These are the activations of a small neural network, seen along a few directions. Each row is one input.
In each table, some parts of the input vary, and every possible input appears once, in random order.
A made-up example of a description, with smaller parts first: one of 2 separate values, together with either a single point or one of 9 places along a line or (one of 4 places along a line, together with one of 8 places around a ring).
Shared parts are said once, and a part with two or three values counts as separate values.
In the rows, 128 means zero.

Table:
r1: [149 172 191 107  81 194 114 121 128 107 160 122]
r2: [127 101 152 174 167 122 115 120  86  84 191 101]
r3: [130  80 115 117 177  83  67 148 130 119 101 134]
r4: [163 119  81 141 211 129 124 102 141 182 104 139]
r5: [136 138 145  73  80 163  95 146 147 133  83  90]
r6: [ 86 148 179  87 130 116  96 165  99 137 122 115]
r7: [ 68  75  81 208 137 161 176 173  92  85 184 174]
r8: [158 180  96 100 103 183 131 102 159 197 104  94]
r9: [111 135 139  71 134 108  90 181 104 157  80 115]
r10: [157 173 135 118  95 169 122 134 167 168  96  86]
r11: [159 112 110 169 208  98 112 145 143 145 104 129]
r12: [137  75 113 126 112  60 106  72 159  92  85 133]
r13: [162 110  79 126 161 113 176  30 163 153  88 132]
r14: [163 109 114 162 149  75 165  69 171 119  88 122]
r15: [104 203 104 108  58 211 170 167 156  77 187 178]
r16: [170  85 147 155  98  82 152  80 109  75 187 117]
r17: [133 170 136 124 157 115 122 170 124 191  90 118]
r18: [106  83 142 133 174  90  75 140 113  99 151 118]
r19: [110  57  95 162  68 118 242 138 134  94 194 191]
r20: [126 147 175  79  80 173  97 140 142 117 117 101]
r21: [138 174  98  99 163 140 128 129 112 224  98 131]
r22: [ 48 180 110 164 101 164 162 186  77 113 156 189]
r23: [102 167 197 131 127 148 117 141  71 125 162 124]
r24: [127  78 137 138 102  55 119  71 147  79 139 121]
Describe the family of inputs behind these rows.
Answer: one of 4 places along a line, together with either a single point or one of 5 places along a line
Changing only the place on the line of 4 turns r24 into r20. The same change can be made to r13. Which row results?
Answer: r8
Change only the place on the line of 5 in r4. List by row number the other rows that result.
Answer: r2, r3, r11, r18

Table:
r25: [ 67 186 155 124  35 239 165 206  85  91 208 159]
r26: [147 133 105 147 164 100 140 101 146 146 102 133]
r27: [139 193 155  58 161 139  59 136 133 197  50  87]
r28: [146 156 123 113 157 121 108 117 148 177  69 111]
r29: [160 183 165  54 139 139  53 132 145 198  57  68]
r30: [169 110 108 130 142 115 128  94 164 148 108 110]
r31: [138  69 108 150 124  93 150  99 142  99 142 138]
r32: [ 55 206 145 126  60 233 170 218  70 100 206 177]
r33: [111  38 120 194 151  74 153 106 102  49 193 164]
r34: [165 142 132  94 133 116 109 114 153 184  76  88]
r35: [115  38 124 187 124  72 159  99 111  40 193 151]
r36: [125  82  96 160 147  94 142 114 137 106 131 151]
Changing only one part turns r32 into r25. The same change can be made to r36. Which row results?
Answer: r31
Describe the family of inputs behind these rows.
Answer: one of 2 separate values, together with either a single point or one of 5 places along a line
Change only the choice among 2 separate values in r34. List by row number the other rows that result.
Answer: r28
